Each row below holds a small network's activations on one input, seen along a few directions.
Each table varies a few parts of the input and shows all the possible inputs, shuffled.
Descriptions start from the smaller parts, as in this example, which fits no table here: one of 6 places along a line, together with either a single point or one of 9 places along a line or (one of 2 separate values, together with one of 8 places around a ring).
Shared parts are said once, and a part with two or three values counts as separate values.

Other details of the inputs shift rows strongly along two fixed directions, in all tables alike. That doesn't count.

Table:
R1: [21 -15 38 134 89 124 36 22 89 22 -76 24 96]
R2: [103 -44 -114 38 50 97 -21 -100 113 37 49 27 -68]
R3: [136 -167 165 170 -23 -49 -65 -74 -56 -66 -51 94 371]
R4: [142 -25 -44 -40 -11 88 -25 -92 82 53 22 46 -75]
R5: [143 -92 -145 -33 76 -18 50 -72 70 142 15 -153 -58]
R6: [-488 580 209 -290 151 290 325 324 -82 36 -173 -110 -190]
R7: [-36 56 -97 -223 -16 -87 2 -136 28 -47 113 32 -85]
R8: [37 -134 -137 55 -42 -177 -27 59 -7 129 71 -126 -83]
R9: [26 -88 -149 108 -87 -54 -88 21 18 -38 64 17 -82]
R10: [-793 520 481 -165 327 218 404 543 -384 63 -354 -269 195]
R11: [112 -37 -91 4 25 102 -14 -106 95 48 54 30 -88]
R12: [-40 63 -103 -70 -53 -75 -40 18 10 -46 80 -12 -286]
R13: [105 -102 -48 -4 6 -61 -85 -156 -26 -54 121 65 93]
R14: [93 4 -49 -16 -139 -152 -79 -67 52 -33 36 12 -184]
R15: [52 -57 -98 11 -90 -77 -94 1 6 -42 68 22 -185]
R16: [-81 30 -194 -20 -37 -20 -41 40 -13 -41 124 -15 -263]
R17: [31 -42 -41 -141 -17 -75 -50 -136 9 -51 98 52 4]
R18: [-8 -59 -181 122 -55 -49 -100 49 23 -33 59 2 -69]
R19: [434 -365 852 496 -276 54 48 99 29 33 -608 181 973]
R20: [12 -4 -199 -12 100 -46 -74 -122 -25 -64 162 40 -2]
R21: [-2 -22 -59 -122 22 -35 -62 -113 -30 -49 126 42 -14]
Description of these inputs: one of 3 separate values, together with either a single point or one of 6 places along a line.
The inputs of R4 and R21 match in every part but the choice among 3 separate values. If R5 is changed in the same way as R4 into R21, which row does it become?
Answer: R10
Change only the choice among 3 separate values in R18. List by row number the other rows that result.
Answer: R1, R20
List by row number the other rows that have the choice among 3 separate values in common with R14.
Answer: R8, R9, R12, R15, R16, R18

Table:
R22: [-429 471 393 -92 117 467 235 342 -44 -84 -244 27 22]
R23: [-471 272 -390 -196 185 -12 12 177 -78 -56 252 -182 -492]
R24: [-50 -9 386 200 -175 68 57 266 -28 -4 -300 36 178]
R25: [-71 -43 405 80 92 70 166 93 -66 55 -276 -39 490]
R26: [420 -349 164 211 -131 -42 -235 -315 47 -120 32 285 443]
R27: [334 -231 -32 107 -234 -76 -114 -121 132 36 2 95 -54]
R28: [428 -277 90 148 -220 -131 -106 -176 97 9 -58 111 183]
R29: [3 -38 11 114 -132 -90 -64 67 -7 -83 -5 29 -135]
R30: [6 0 390 124 80 140 173 133 -41 92 -331 -58 364]
R31: [113 -205 -178 45 -122 -226 -224 -113 -67 -127 186 43 -117]
R32: [326 -351 -167 93 -227 -283 -229 -226 69 -74 131 130 58]
R33: [238 -112 -656 -122 -10 -70 -150 -244 206 127 382 -38 -611]
R34: [148 -70 330 88 -111 -63 38 -33 26 -9 -217 64 374]
R35: [264 -46 -637 -122 120 66 -157 -389 199 -8 410 101 -455]
R36: [-393 267 -321 -279 234 47 65 121 -170 21 251 -165 -411]
R37: [327 -353 53 135 -204 -225 -201 -181 -40 -41 27 120 241]
R38: [-218 26 265 110 30 30 102 259 -121 9 -199 -76 324]
R39: [240 -22 -663 -159 104 142 -142 -352 251 33 397 83 -553]
R40: [35 -93 23 -56 151 -2 35 -118 -84 76 16 -35 134]
R41: [-385 315 -326 -328 231 67 129 77 -70 41 216 -173 -384]
R42: [-238 142 246 112 -107 87 71 310 -48 -47 -181 -34 -99]
R43: [-434 384 -336 -255 60 -47 17 125 -48 -109 221 -98 -601]
R44: [512 -523 -45 454 -251 -177 -234 -126 173 44 -29 83 149]
R45: [-153 156 201 -14 102 235 195 209 -9 125 -214 -127 35]
R46: [-196 206 -506 -292 300 162 -44 -188 -32 -57 418 12 -438]
R47: [-243 311 227 -55 79 214 112 97 -9 -140 -109 100 137]
R48: [-330 154 128 158 48 4 71 310 -90 -47 -143 -116 63]
R49: [344 -446 37 283 -297 -307 -250 -157 49 -126 -12 135 271]
R50: [-83 76 279 181 89 196 95 88 -1 -66 -224 89 418]
R51: [417 -419 92 198 -272 -261 -181 -207 64 -55 -32 156 354]
R52: [314 -244 -133 189 -97 -108 -103 -110 87 74 35 17 32]
R53: [510 -436 35 302 -322 -245 -220 -187 108 -29 -37 174 192]
R54: [52 -97 -280 -103 -60 -190 -178 -131 -68 -69 249 42 -240]
R55: [-306 360 -316 -358 290 92 155 -24 -1 77 145 -163 -401]
R56: [-527 378 216 14 125 266 240 523 -113 66 -217 -174 -137]
R57: [-494 420 408 -261 183 189 284 271 -148 -11 -196 -97 110]
R58: [417 -424 -32 362 -198 -250 -186 -136 108 19 -51 88 333]
R59: [-99 79 388 63 8 169 43 53 -29 -143 -159 161 411]
R60: [-409 439 384 -216 166 245 283 299 -108 17 -246 -103 -6]
R61: [-172 93 375 -12 -42 21 124 171 -100 -46 -204 -5 303]
R62: [-281 2 215 185 65 -10 9 300 -212 -72 -104 -106 182]
R63: [-139 157 213 -50 143 249 209 169 3 131 -229 -122 45]
R64: [606 -383 83 271 -212 -27 -223 -346 199 -91 -13 308 338]
R65: [-175 36 325 37 132 89 144 146 -193 49 -187 -82 341]
R66: [296 -247 -329 146 -80 -160 -163 -136 114 56 168 26 -174]
R67: [-352 456 -420 -466 153 19 91 -12 -5 -18 291 -113 -648]
R68: [283 -279 -110 42 -21 -134 -72 -243 80 65 76 22 178]
R69: [-116 -55 358 138 50 49 90 177 -191 37 -221 -60 432]
R70: [-30 6 342 192 10 106 139 212 -65 73 -298 -67 329]
R71: [248 -106 -537 -363 67 -187 -192 -495 80 43 476 54 -459]
R72: [168 -34 -710 -225 -95 -276 -220 -336 140 -44 460 54 -625]
R73: [98 -51 146 90 -148 -42 -7 43 -2 -17 -107 53 66]
R74: [-451 410 280 -103 231 280 313 363 -142 82 -249 -188 14]
R75: [-224 204 168 -36 134 102 186 152 -59 61 -176 -118 148]
R76: [-364 395 -365 -309 224 68 132 63 -30 59 196 -184 -456]
R77: [-120 26 399 21 -29 11 59 141 -179 -28 -183 8 327]
R78: [432 -527 -73 326 -198 -282 -230 -187 83 -2 21 104 343]
R79: [123 -161 -675 -138 62 -219 -237 -242 9 11 487 -37 -478]
R80: [-198 257 273 -158 84 71 168 92 -32 -4 -172 -35 116]
R81: [-219 314 -567 -562 173 -39 16 -200 45 1 463 -82 -704]
R82: [561 -353 113 97 -187 -62 -115 -284 210 73 -83 122 191]
R83: [-359 412 -413 -396 101 -12 64 31 -23 -37 272 -97 -626]
R84: [188 -166 -196 43 57 43 -107 -261 101 -61 167 142 113]
R85: [252 -268 -155 287 -109 -163 -153 -59 74 -2 76 6 -48]
R86: [-169 196 274 -59 -35 175 156 222 -25 34 -203 -44 -19]
R87: [-37 20 165 -107 22 -28 13 -42 -103 4 -13 17 116]
R88: [-190 110 208 125 28 34 118 245 -67 27 -207 -82 228]
R89: [-103 88 278 113 27 195 162 251 -7 114 -263 -100 148]
R90: [139 -8 189 -6 -70 8 40 -24 32 19 -115 29 104]
R91: [386 -211 8 12 -160 -29 -75 -196 172 66 -14 74 -6]
Describe the family of inputs behind these rows.
Answer: one of 2 separate values, together with one of 5 places along a line, together with either a single point or one of 6 places along a line
The inputs of R26 and R46 match in every part but the choice among 2 separate values. If R47 is changed in the same way as R26 into R46, which row does it become?
Answer: R50
Change only the choice among 2 separate values in R25. List by row number the other rows that result.
Answer: R57
Change only the place on the line of 6 in R54. List by row number the other rows that result.
Answer: R31, R37, R71, R77, R87
Change only the place on the line of 6 in R43. List by row number the other rows that result.
Answer: R34, R67, R72, R80, R83
